A small network was trained on invented records. Each row is its activation on one of them, seen along a few directions.
Each row is followed by the record's values for the fields MAKUL, ZEPU, GAT, BIREM, ZOP, KEK.
Not every record has every field; a missing one is written absent.
The largest differences between rows may come from other fields.
(in the rows, 500 means zero)
Random noise pushes rows far along 3 fixed directions. That doesn't count. These rows show it; they differ only by the noise:
[627 439 550 423 643 602 530 503 483 559 478 508 552 354 480 197 412 375
 459 514 535 658 557 481]
[627 457 491 402 632 567 521 490 487 543 511 487 553 408 531 262 402 351
 436 519 540 680 548 482]
[653 474 449 440 580 638 564 475 528 535 513 516 576 472 530 315 430 374
 504 489 525 562 552 508]
[668 520 305 421 528 611 572 435 560 502 584 490 589 621 635 480 427 336
 495 480 529 539 536 526]
[660 452 526 491 571 722 595 499 541 545 453 562 590 411 443 227 463 434
 578 470 507 463 569 517]

[443 458 471 639 312 512 465 623 567 381 562 641 537 511 448 639 481 683
 746 463 381 148 398 602] | MAKUL is dozor, ZEPU is puf, GAT is absent, BIREM is absent, ZOP is absent, KEK is sufor
[347 539 458 355 508 226 347 809 462 222 236 474 485 495 416 253 608 646
 545 674 462 447 405 378] | MAKUL is gede, ZEPU is rin, GAT is ramif, BIREM is reke, ZOP is nanu, KEK is sufor
[542 480 550 484 576 442 431 384 429 523 662 426 451 544 643 674 446 379
 297 550 555 743 494 503] | MAKUL is dozor, ZEPU is tilip, GAT is ramif, BIREM is reke, ZOP is absent, KEK is kofof
[381 543 337 398 432 372 326 691 448 324 488 390 558 544 541 381 505 586
 510 651 415 417 496 455] | MAKUL is dozor, ZEPU is rin, GAT is kodos, BIREM is luf, ZOP is nanu, KEK is kofof
[595 450 532 561 490 713 548 391 509 523 515 631 521 476 447 465 471 471
 529 412 493 356 625 623] | MAKUL is dozor, ZEPU is tilip, GAT is kodos, BIREM is luf, ZOP is absent, KEK is kofof
[494 474 490 472 636 464 516 526 472 544 493 411 530 388 570 401 361 358
 373 530 490 558 540 514] | MAKUL is dozor, ZEPU is rin, GAT is kodos, BIREM is luf, ZOP is nudak, KEK is pir
[629 497 224 553 431 723 742 368 609 648 598 599 409 806 679 628 426 260
 537 496 535 463 438 437] | MAKUL is gede, ZEPU is tilip, GAT is ramif, BIREM is reke, ZOP is absent, KEK is sufor
[481 443 478 461 495 339 467 466 464 421 613 450 443 464 550 575 490 548
 421 510 559 507 362 563] | MAKUL is dozor, ZEPU is puf, GAT is absent, BIREM is absent, ZOP is absent, KEK is sufor
[546 530 478 587 456 488 508 381 455 576 667 573 501 572 568 823 382 333
 463 499 457 563 475 635] | MAKUL is dozor, ZEPU is tilip, GAT is ramif, BIREM is reke, ZOP is absent, KEK is kube
[604 655 235 603 270 681 685 442 739 447 404 635 620 779 499 586 686 576
 628 364 459 131 497 530] | MAKUL is gede, ZEPU is rin, GAT is liru, BIREM is zil, ZOP is nanu, KEK is sufor
[409 567 439 559 515 610 550 538 479 474 429 543 611 553 409 388 526 538
 604 465 523 435 474 500] | MAKUL is dozor, ZEPU is rin, GAT is kodos, BIREM is zil, ZOP is nudak, KEK is kofof
[510 511 563 495 461 280 469 558 560 381 408 434 496 443 463 474 551 610
 594 484 500 446 549 528] | MAKUL is gede, ZEPU is puf, GAT is absent, BIREM is absent, ZOP is absent, KEK is pir
[448 527 630 425 578 303 356 640 370 390 375 433 448 373 500 314 386 546
 382 655 445 721 405 483] | MAKUL is dozor, ZEPU is rin, GAT is ramif, BIREM is reke, ZOP is nanu, KEK is pir
[501 426 487 553 442 470 394 551 501 434 650 546 542 492 494 589 507 571
 533 478 481 378 370 590] | MAKUL is dozor, ZEPU is puf, GAT is absent, BIREM is absent, ZOP is absent, KEK is sufor
[544 527 633 579 452 531 513 468 555 472 515 545 569 390 311 471 554 601
 550 461 506 307 491 494] | MAKUL is dozor, ZEPU is tilip, GAT is liru, BIREM is zil, ZOP is absent, KEK is sufor
[475 483 589 514 501 317 353 563 440 388 564 465 500 301 422 459 595 694
 576 448 459 488 543 570] | MAKUL is dozor, ZEPU is puf, GAT is absent, BIREM is absent, ZOP is absent, KEK is kofof
[572 514 712 502 637 708 590 513 486 781 501 616 376 442 332 456 436 284
 437 570 444 651 452 582] | MAKUL is gede, ZEPU is rin, GAT is ramif, BIREM is reke, ZOP is nanu, KEK is pir
[699 525 426 558 403 769 715 339 680 656 600 730 533 670 493 649 511 386
 603 338 511 179 571 592] | MAKUL is gede, ZEPU is tilip, GAT is kodos, BIREM is zil, ZOP is absent, KEK is sufor
[479 494 646 493 610 403 357 553 385 451 454 528 459 400 426 427 471 479
 453 520 496 648 507 436] | MAKUL is dozor, ZEPU is tilip, GAT is ramif, BIREM is reke, ZOP is absent, KEK is kofof
[526 534 494 648 378 613 503 401 572 478 546 566 537 457 398 682 712 660
 651 385 487 250 612 667] | MAKUL is dozor, ZEPU is puf, GAT is absent, BIREM is absent, ZOP is absent, KEK is kofof
[327 402 531 382 539 281 284 855 491 299 380 321 449 442 446 223 399 489
 398 643 534 738 460 315] | MAKUL is gede, ZEPU is puf, GAT is absent, BIREM is absent, ZOP is absent, KEK is pir
[381 437 474 321 520 315 389 608 408 511 488 397 466 440 475 422 316 422
 409 655 541 660 502 382] | MAKUL is dozor, ZEPU is tilip, GAT is kodos, BIREM is zil, ZOP is absent, KEK is pir
[758 442 529 572 557 761 709 222 607 776 579 629 394 557 515 528 506 381
 403 364 603 599 616 574] | MAKUL is gede, ZEPU is puf, GAT is absent, BIREM is absent, ZOP is absent, KEK is kofof
[405 611 210 392 405 219 361 663 482 143 449 398 551 663 606 591 523 708
 482 710 440 420 402 406] | MAKUL is dozor, ZEPU is rin, GAT is ramif, BIREM is reke, ZOP is nanu, KEK is sufor
[439 528 348 452 311 380 412 505 562 330 641 397 522 618 626 796 632 544
 464 466 548 392 458 578] | MAKUL is dozor, ZEPU is puf, GAT is absent, BIREM is absent, ZOP is absent, KEK is sufor
[548 468 601 490 623 398 477 507 400 510 404 463 481 361 431 353 459 420
 391 651 570 698 579 423] | MAKUL is dozor, ZEPU is tilip, GAT is ramif, BIREM is reke, ZOP is absent, KEK is pir
[539 498 473 555 461 541 477 595 519 268 378 474 529 572 508 410 536 637
 610 498 499 371 470 462] | MAKUL is dozor, ZEPU is tilip, GAT is ramif, BIREM is reke, ZOP is absent, KEK is kofof
[558 592 373 333 600 176 448 474 502 530 491 298 546 576 567 404 525 462
 269 615 560 847 583 342] | MAKUL is gede, ZEPU is rin, GAT is liru, BIREM is zil, ZOP is nanu, KEK is pir
[638 490 562 634 532 658 573 446 510 514 540 574 536 475 445 462 586 472
 585 487 486 377 584 588] | MAKUL is dozor, ZEPU is tilip, GAT is ramif, BIREM is reke, ZOP is absent, KEK is kofof
[339 472 404 424 423 297 365 663 590 135 463 443 558 543 498 454 498 704
 644 577 467 258 299 482] | MAKUL is gede, ZEPU is tilip, GAT is kodos, BIREM is luf, ZOP is absent, KEK is sufor
[306 385 635 487 691 420 424 692 395 524 326 544 471 439 455 274 397 589
 411 562 462 581 451 448] | MAKUL is dozor, ZEPU is rin, GAT is kodos, BIREM is luf, ZOP is zekid, KEK is kofof
[681 536 465 660 500 872 750 365 546 845 570 699 457 777 577 520 393 278
 500 496 512 483 443 502] | MAKUL is gede, ZEPU is rin, GAT is ramif, BIREM is reke, ZOP is nanu, KEK is pir
[558 461 495 485 604 400 639 428 553 503 425 474 507 503 458 431 735 568
 488 433 648 536 654 523] | MAKUL is gede, ZEPU is puf, GAT is absent, BIREM is absent, ZOP is absent, KEK is kofof
[454 495 882 505 655 421 475 590 359 594 507 603 412 180 331 374 415 409
 326 599 456 790 483 563] | MAKUL is dozor, ZEPU is rin, GAT is ramif, BIREM is reke, ZOP is nanu, KEK is sufor
[684 587 433 610 543 674 715 151 544 770 719 558 482 541 509 743 588 391
 394 382 611 536 620 578] | MAKUL is dozor, ZEPU is tilip, GAT is liru, BIREM is zil, ZOP is absent, KEK is kofof
[504 534 489 534 438 607 499 456 533 482 491 489 555 664 517 633 463 566
 651 510 537 207 489 564] | MAKUL is dozor, ZEPU is tilip, GAT is kodos, BIREM is luf, ZOP is absent, KEK is pir
[701 488 272 409 578 432 586 521 552 553 546 432 557 581 696 581 422 295
 384 572 519 629 470 447] | MAKUL is gede, ZEPU is rin, GAT is ramif, BIREM is reke, ZOP is nudak, KEK is pir
[477 447 429 559 417 483 417 486 487 570 610 538 507 542 526 752 395 488
 527 514 473 530 462 622] | MAKUL is dozor, ZEPU is puf, GAT is absent, BIREM is absent, ZOP is absent, KEK is kube
[556 597 403 592 337 452 569 335 574 422 560 471 515 558 546 790 648 623
 611 397 536 286 536 684] | MAKUL is dozor, ZEPU is puf, GAT is absent, BIREM is absent, ZOP is absent, KEK is pir
[512 413 683 554 590 566 502 465 509 751 475 585 520 337 424 497 374 501
 435 432 409 541 527 516] | MAKUL is dozor, ZEPU is rin, GAT is kodos, BIREM is zil, ZOP is zekid, KEK is pir
[575 499 398 545 414 553 596 590 678 302 318 428 490 567 438 321 607 713
 632 492 557 318 603 423] | MAKUL is gede, ZEPU is puf, GAT is absent, BIREM is absent, ZOP is absent, KEK is kofof
[443 375 659 466 633 497 562 399 517 618 477 540 430 236 499 428 479 477
 459 484 458 654 435 532] | MAKUL is gede, ZEPU is rin, GAT is kodos, BIREM is luf, ZOP is nudak, KEK is sufor
[412 529 511 488 557 390 366 440 450 396 500 523 471 352 509 564 494 590
 507 532 530 561 500 585] | MAKUL is dozor, ZEPU is tilip, GAT is kodos, BIREM is luf, ZOP is absent, KEK is kofof
[468 522 445 335 601 140 297 624 488 267 358 363 560 339 414 291 596 668
 392 601 606 672 555 283] | MAKUL is gede, ZEPU is tilip, GAT is liru, BIREM is zil, ZOP is absent, KEK is kofof
[660 622 403 410 544 444 553 357 583 464 461 384 455 544 522 645 754 497
 435 418 506 466 541 624] | MAKUL is gede, ZEPU is rin, GAT is ramif, BIREM is reke, ZOP is zekid, KEK is kofof
[500 489 611 591 562 502 451 600 521 631 463 501 441 469 440 298 451 413
 552 532 519 561 545 425] | MAKUL is gede, ZEPU is puf, GAT is absent, BIREM is absent, ZOP is absent, KEK is pir
[564 516 540 479 550 382 478 458 556 430 522 444 451 495 492 505 577 584
 455 478 579 512 561 487] | MAKUL is gede, ZEPU is puf, GAT is absent, BIREM is absent, ZOP is absent, KEK is kofof
[338 527 473 426 513 398 353 666 457 301 583 378 539 555 528 448 359 584
 531 670 432 562 452 400] | MAKUL is dozor, ZEPU is rin, GAT is kodos, BIREM is luf, ZOP is nudak, KEK is kofof

Which values does each new row have?
[514 503 511 293 659 167 391 588 414 471 579 431 393 432 594 436 414 370
 159 666 523 931 455 449] | MAKUL is gede, ZEPU is rin, GAT is ramif, BIREM is reke, ZOP is nanu, KEK is sufor
[485 447 594 410 616 294 453 504 425 593 487 537 422 257 472 299 402 399
 328 469 554 839 432 414] | MAKUL is gede, ZEPU is tilip, GAT is liru, BIREM is zil, ZOP is absent, KEK is sufor
[423 530 367 534 383 429 434 762 580  92 311 473 610 459 503 512 602 746
 749 553 349 119 450 445] | MAKUL is dozor, ZEPU is rin, GAT is ramif, BIREM is reke, ZOP is nudak, KEK is sufor
[668 565 382 493 576 546 622 317 548 641 551 462 428 740 697 601 482 172
 309 487 648 727 507 428] | MAKUL is gede, ZEPU is tilip, GAT is ramif, BIREM is reke, ZOP is absent, KEK is pir
[555 542 483 535 421 533 485 565 492 289 311 522 554 482 418 457 636 717
 709 424 507 319 499 524] | MAKUL is dozor, ZEPU is tilip, GAT is ramif, BIREM is reke, ZOP is absent, KEK is kofof
[255 531 495 469 471 189 242 612 455 136 402 377 500 297 519 409 521 694
 517 574 482 488 389 502] | MAKUL is dozor, ZEPU is tilip, GAT is kodos, BIREM is luf, ZOP is absent, KEK is sufor
[526 611 253 373 427 408 444 601 471 332 545 423 496 668 585 601 553 564
 505 626 480 429 496 449] | MAKUL is dozor, ZEPU is rin, GAT is ramif, BIREM is reke, ZOP is nanu, KEK is kofof
[402 378 475 537 526 477 559 646 522 459 391 544 506 495 428 268 646 501
 551 483 553 402 492 453] | MAKUL is gede, ZEPU is puf, GAT is absent, BIREM is absent, ZOP is absent, KEK is sufor
[371 521 475 430 609 411 409 470 374 662 754 583 447 632 672 654 298 335
 344 518 469 754 445 562] | MAKUL is dozor, ZEPU is rin, GAT is kodos, BIREM is luf, ZOP is nanu, KEK is kofof
[437 468 540 454 590 466 357 569 452 559 558 437 471 539 604 514 387 529
 356 502 447 619 451 491] | MAKUL is dozor, ZEPU is rin, GAT is kodos, BIREM is luf, ZOP is zekid, KEK is kofof
[455 384 830 558 655 389 421 484 396 578 554 500 387 204 342 267 438 479
 362 508 513 628 464 531] | MAKUL is dozor, ZEPU is puf, GAT is absent, BIREM is absent, ZOP is absent, KEK is sufor
[422 594 505 476 496 437 495 464 480 502 592 526 573 463 584 650 399 432
 470 541 508 564 522 617] | MAKUL is dozor, ZEPU is rin, GAT is kodos, BIREM is luf, ZOP is nudak, KEK is pir
[554 588 335 515 353 391 458 504 610 414 564 440 542 631 645 733 620 547
 593 391 535 378 477 595] | MAKUL is gede, ZEPU is puf, GAT is absent, BIREM is absent, ZOP is absent, KEK is pir
[401 460 411 590 484 627 429 672 569 503 539 487 512 738 520 377 333 428
 686 626 423 310 374 373] | MAKUL is gede, ZEPU is tilip, GAT is kodos, BIREM is luf, ZOP is absent, KEK is pir
[448 492 419 591 357 543 486 701 636 394 409 460 525 587 480 414 555 551
 658 486 492 324 498 462] | MAKUL is gede, ZEPU is puf, GAT is absent, BIREM is absent, ZOP is absent, KEK is pir
[539 360 882 561 595 595 485 512 436 667 463 542 462 287 303 294 467 479
 406 452 563 571 528 546] | MAKUL is dozor, ZEPU is puf, GAT is absent, BIREM is absent, ZOP is absent, KEK is pir
[512 455 530 454 440 364 379 450 450 372 466 380 551 510 555 512 571 478
 434 578 519 546 539 480] | MAKUL is dozor, ZEPU is tilip, GAT is ramif, BIREM is reke, ZOP is absent, KEK is pir
[505 521 243 381 411 322 354 465 474 348 636 428 483 676 602 776 504 523
 538 470 492 537 483 597] | MAKUL is dozor, ZEPU is puf, GAT is absent, BIREM is absent, ZOP is absent, KEK is kofof
[603 552 496 541 472 597 518 434 491 452 457 596 457 500 474 596 530 557
 580 459 511 413 522 521] | MAKUL is dozor, ZEPU is tilip, GAT is ramif, BIREM is reke, ZOP is absent, KEK is kofof
[479 414 655 492 546 390 461 502 490 388 434 428 497 182 357 395 695 754
 429 529 615 601 589 553] | MAKUL is dozor, ZEPU is puf, GAT is absent, BIREM is absent, ZOP is absent, KEK is kofof
[531 447 637 452 503 385 425 499 456 474 449 428 492 399 446 468 547 608
 469 513 590 462 524 515] | MAKUL is dozor, ZEPU is puf, GAT is absent, BIREM is absent, ZOP is absent, KEK is pir
[441 467 604 460 576 349 385 531 378 471 529 462 449 237 430 422 587 511
 445 576 487 713 591 466] | MAKUL is dozor, ZEPU is tilip, GAT is ramif, BIREM is reke, ZOP is absent, KEK is kofof
[466 458 640 436 697 497 439 536 441 623 496 534 498 404 437 226 314 417
 368 574 487 749 452 333] | MAKUL is gede, ZEPU is rin, GAT is kodos, BIREM is zil, ZOP is nudak, KEK is kofof
[458 524 507 446 553 610 454 536 425 626 570 559 463 502 475 386 304 427
 518 523 460 604 483 395] | MAKUL is dozor, ZEPU is rin, GAT is kodos, BIREM is zil, ZOP is nudak, KEK is kofof
